A small network was trained on invented records. Each row is its activation on one of them, seen along a few directions.
After each row come some of the record's fields: GAPAT, DITUG, RAL, VETE, MUV, SISO.
Not every record has every field; a missing one is left out.
The largest differences between rows may come from other fields.
In the rows, zero is written as 500.
Strong random noise was added to every row along 12 fixed directions; ignore it. To show where, here is one row again and again, with new noise each time:
[383 623 346 508 362 520 498 607 242 483 495 501 489 462 272 608 610 326
 200 357 582 587 552 589 496 460 492 498]
[552 469 542 212 518 503 691 370 398 240 397 400 317 362 627 389 562 413
 719 431 454 498 620 574 481 483 308 475]
[387 493 395 302 402 519 477 536 782 487 585 636 492 526 761 285 318 560
 539 406 540 543 436 270 521 644 565 449]
[510 519 364 258 543 469 431 563 676 205 727 483 483 538 561 561 275 191
 428 575 400 460 458 515 531 401 380 261]
[682 534 345 258 530 388 615 723 403 300 464 373 425 491 482 417 510 429
 526 692 497 596 504 550 438 576 568 408]
[280 624 563 490 545 583 393 459 577 685 572 458 484 316 696 474 601 524
 532 442 474 675 456 455 629 796 610 504]
[301 690 386 465 504 395 217 614 672 385 655 440 431 244 508 341 526 371
 296 574 628 706 457 579 262 546 834 553]
[468 366 535 434 359 434 449 507 763 511 678 468 538 619 740 563 283 559
 631 457 555 284 501 605 370 441 439 675]
[308 498 433 557 436 479 324 632 723 660 584 448 427 739 619 475 447 680
 441 672 484 658 314 545 469 657 727 531]
[536 525 429 614 413 589 637 560 298 631 358 519 422 606 524 461 377 620
 522 334 376 387 343 613 480 585 420 412]
[447 563 343 333 515 594 503 661 485 528 669 537 599 552 418 706 507 267
 325 542 449 637 507 289 853 663 436 269]
[563 485 466 615 426 589 536 656 279 654 439 463 419 367 217 553 629 546
 443 492 586 460 577 506 505 526 568 670]
[229 374 638 433 470 590 509 442 365 431 447 246 176 367 490 414 632 624
 767 489 552 527 596 846 292 562 422 746]
[303 575 427 359 388 595 613 501 380 604 505 556 571 507 606 568 570 443
 442 261 523 628 536 387 721 732 393 418]

[798 646 361 393 274 415 342 746 448 665 542 741 606 346 656  92 255 553
  97 288 581 284 482 406 350 390 594 668] | GAPAT is zezo, DITUG is kavuf, RAL is vis, VETE is nifi, SISO is daba
[887 446 268 567 521 347 919 568 596 366 460 552 799 688 458 794 307 379
 756 529 492 323 423 249 560 536 526 215] | GAPAT is zezo, DITUG is tolas, RAL is vis, VETE is mef, SISO is nureg
[530 439 350 391 579 499 599 728 330 421 531 405 564 563 334 593 491 407
 469 625 498 568 504 509 550 624 477 367] | GAPAT is zezo, DITUG is tolas, RAL is pim, SISO is gobem
[482 578 306 605 535 514 734 714  88 515 302 399 495 602 363 480 453 561
 513 440 422 562 318 703 392 745 510 268] | GAPAT is zezo, DITUG is tolas, RAL is vis, VETE is nifi, SISO is gobem
[488 716 500 471 536 347 433 620 366 602 533 425 701 233 659 396 602 484
 403 445 615 621 524 600 382 724 686 585] | GAPAT is ton, RAL is vis, VETE is mef, SISO is gobem
[367 392 551 320 541 557 492 382 654 339 548 447 323 443 670 371 410 486
 697 480 443 475 509 525 454 504 393 495] | GAPAT is zileg, RAL is vis, VETE is mef, SISO is gobem
[444 584 626 553 573 535 470 353 558 540 532 469 499 573 677 657 474 450
 553 474 321 482 406 613 630 527 362 359] | GAPAT is ton, MUV is tubek
[578 406 520 306 619 596 525 435 667 419 590 565 480 402 600 400 399 421
 661 550 401 463 538 226 702 536 397 374] | GAPAT is kode, RAL is vis, VETE is mef, SISO is gobem
[376 476 550 422 444 461 657 315 514 439 538 471 658 563 581 747 618 389
 639 376 582 544 639 472 627 527 351 495] | GAPAT is ton, MUV is tubek
[304 303 451 541 524 637 394 632 756 426 753 529 476 600 280 540 261 510
 695 679 562 426 475 389 484 498 495 439] | GAPAT is kode, MUV is zovik
[468 548 536 618 472 357 482 471 743 348 477 470 443 504 562 593 464 544
 600 527 599 452 445 635 197 423 660 572] | GAPAT is zileg, MUV is fuvim
[175 559 690 677 543 502 389 245 513 561 519 345 456 433 500 677 785 490
 593 524 544 684 564 682 490 515 554 634] | GAPAT is zezo, DITUG is kavuf, MUV is zovik
[431 583 515 416 326 390 499 557 358 535 457 544 611 609 723 450 458 581
 329 273 586 456 512 727 327 489 403 610] | GAPAT is zezo, DITUG is tolas, MUV is fuvim
[517 488 505 438 392 488 494 518 551 495 435 601 428 503 464 363 564 593
 462 498 620 530 586 370 475 419 553 636] | GAPAT is ton, MUV is zovik
[462 361 420 644 498 650 614 396 507 334 385 547 257 415 149 396 471 503
 681 472 532 433 510 381 398 352 523 469] | GAPAT is zezo, DITUG is kavuf, RAL is vis, VETE is mef, SISO is daba
[349 435 510 201 522 412 401 613 449 407 684 361 624 375 575 414 580 428
 484 576 667 636 689 584 437 604 492 651] | GAPAT is kode, RAL is pim, SISO is gobem
[342 375 596 748 459 602 439 367 452 662 420 457 389 684 317 665 667 634
 458 530 474 546 493 585 552 400 499 633] | GAPAT is kode, RAL is pim, SISO is daba
[640 606 513 518 554 432 503 405 619 433 493 489 468 577 676 561 422 420
 526 561 317 465 370 549 539 432 481 332] | GAPAT is zileg, MUV is zovik
[263 468 627 657 533 599 413 336 501 584 424 416 305 438 549 432 555 630
 591 423 441 520 429 681 395 538 516 600] | GAPAT is zileg, RAL is vis, VETE is nifi, SISO is daba
[569 491 420 554 654 596 661 478 582 484 335 617 444 420 583 238 320 622
 724 437 374 484 305 256 508 709 581 239] | GAPAT is zileg, RAL is vis, VETE is nifi, SISO is daba
[463 440 472 648 581 425 619 413 342 404 389 337 543 720 285 841 716 416
 473 619 465 639 497 662 517 430 498 413] | GAPAT is kode, RAL is pim, SISO is nureg
[872 580 591 382 624 505 414 584 421 681 462 479 454 410 676 308 532 575
 415 690 286 498 455 443 702 557 515 488] | GAPAT is zezo, DITUG is kavuf, RAL is pim, SISO is daba
[345 602 515 671 464 525 501 430 370 345 381 435 281 474 188 720 701 380
 388 473 543 574 533 711 378 329 503 512] | GAPAT is zileg, MUV is fuvim
[380 463 530 360 389 698 614 442 247 725 374 633 480 510 607 284 556 655
 482 230 471 551 566 333 735 673 294 523] | GAPAT is zezo, DITUG is nuga, RAL is vis, VETE is nifi, SISO is gobem
[662 471 514 298 493 453 571 542 518 500 436 554 505 455 645 271 508 604
 572 535 533 512 570 331 540 554 511 561] | GAPAT is ton, RAL is vis, VETE is mef, SISO is gobem
[807 455 457 183 535 368 676 654 347 334 403 428 508 386 334 479 783 420
 501 729 658 632 781 310 599 480 541 622] | GAPAT is ton, RAL is vis, VETE is mef, SISO is gobem
[760 549 548 495 421 527 377 638 433 702 640 595 617 405 388 685 526 365
 207 496 517 308 642 393 713 338 407 662] | GAPAT is zileg, RAL is vis, VETE is mef, SISO is nureg
[432 336 632 486 649 660 525 417 479 522 484 395 366 415 472 569 550 531
 683 526 405 456 536 524 606 581 366 520] | GAPAT is zileg, RAL is pim, SISO is daba
[462 488 298 336 398 434 447 874 538 556 600 528 592 596 417 439 486 553
 321 644 687 650 520 356 501 672 695 560] | GAPAT is zileg, RAL is vis, VETE is mef, SISO is nureg
[779 532 469 592 422 483 647 460 326 604 288 576 490 693 399 559 616 561
 378 514 414 490 484 420 653 368 471 467] | GAPAT is zezo, DITUG is kavuf, MUV is mek
[487 340 524 337 471 677 353 574 549 451 551 589 235 454 387 224 368 554
 441 542 473 387 559 413 515 348 369 597] | GAPAT is ton, RAL is vis, VETE is nifi, SISO is daba
[284 433 585 441 546 536 515 603 288 605 634 328 689 259 551 554 543 520
 658 365 650 483 633 705 413 786 429 660] | GAPAT is kode, RAL is pim, SISO is nureg
[668 569 552 604 469 504 480 423 487 457 379 662 431 415 456 354 440 536
 411 387 493 346 488 485 380 270 479 526] | GAPAT is zezo, DITUG is kavuf, MUV is fuvim
[363 328 430 209 372 551 567 462 546 285 550 511 373 629 365 476 578 423
 541 557 622 609 698 360 596 384 363 548] | GAPAT is zezo, DITUG is nuga, MUV is tubek

Which values does each new row have?
[317 752 534 626 512 498 177 666 425 599 616 482 487 309 293 554 681 409
 144 593 605 689 519 629 455 518 698 585] | GAPAT is ton, MUV is fuvim
[890 580 467 555 664 376 400 472 619 392 510 612 615 533 591 446 270 356
 287 579 283 319 339 465 485 248 494 275] | GAPAT is ton, RAL is pim, SISO is daba
[550 779 354 456 524 393 485 729 284 348 542 500 615 412 433 529 424 269
 262 463 497 533 434 679 387 520 502 276] | GAPAT is ton, MUV is zovik
[598 455 468 546 613 415 566 597 512 465 426 367 470 610 589 408 392 652
 687 673 409 498 332 654 342 620 605 412] | GAPAT is ton, RAL is pim, SISO is daba
[564 528 447 397 507 671 293 738 371 612 668 570 423 506 485 413 237 401
 199 482 292 325 402 566 638 454 290 390] | GAPAT is zileg, RAL is vis, VETE is mef, SISO is gobem
[111 568 498 825 616 624 309 432 735 540 553 512 385 465 414 516 423 560
 535 495 462 622 259 544 382 639 718 354] | GAPAT is ton, MUV is fuvim
[549 479 581 346 611 511 348 489 560 355 611 351 300 493 414 622 625 319
 432 796 386 574 580 583 633 341 426 504] | GAPAT is zileg, RAL is vis, VETE is mef, SISO is nureg
[631 513 572 613 492 381 419 662 568 772 517 411 598 526 733 415 430 783
 584 610 515 427 384 646 353 673 704 691] | GAPAT is ton, RAL is pim, SISO is nureg
[363 590 382 645 643 465 293 542 773 464 681 497 566 458 421 572 441 351
 390 676 483 654 352 390 491 560 775 334] | GAPAT is zezo, DITUG is tolas, RAL is vis, VETE is mef, SISO is gobem
[415 506 412 341 609 545 584 555 456 362 486 440 436 565 409 415 580 467
 637 717 452 779 488 374 649 675 532 261] | GAPAT is kode, MUV is zovik
[711 767 598 431 616 379 442 662 227 553 556 361 654 108 532 479 683 383
 462 604 540 566 618 656 482 634 585 563] | GAPAT is kode, MUV is zovik
[656 427 565 369 508 479 548 397 491 476 391 498 391 711 515 515 647 528
 453 668 398 573 566 407 699 354 395 516] | GAPAT is zezo, DITUG is tolas, RAL is vis, VETE is mef, SISO is gobem
[432 619 337 325 459 373 533 721 432 363 670 446 713 671 602 590 329 346
 451 535 507 567 432 650 464 629 435 266] | GAPAT is kode, MUV is zovik
[416 435 538 554 672 522 454 494 532 496 592 308 471 559 514 592 466 491
 666 701 369 545 402 653 513 613 502 398] | GAPAT is zezo, DITUG is nuga, RAL is vis, VETE is nifi, SISO is gobem
[254 487 492 379 654 619 361 451 439 188 545 376 184 161 268 280 589 316
 535 585 503 656 582 592 364 438 515 467] | GAPAT is kode, RAL is vis, VETE is mef, SISO is gobem
[608 464 525 553 490 393 647 324 425 435 409 477 615 541 494 565 590 468
 595 464 527 475 579 501 474 376 462 528] | GAPAT is kode, RAL is vis, VETE is mef, SISO is gobem
[710 613 667 459 684 456 476 347 653 538 433 439 427 281 645 442 744 522
 654 731 418 665 540 327 676 588 672 509] | GAPAT is zezo, DITUG is kavuf, MUV is tubek
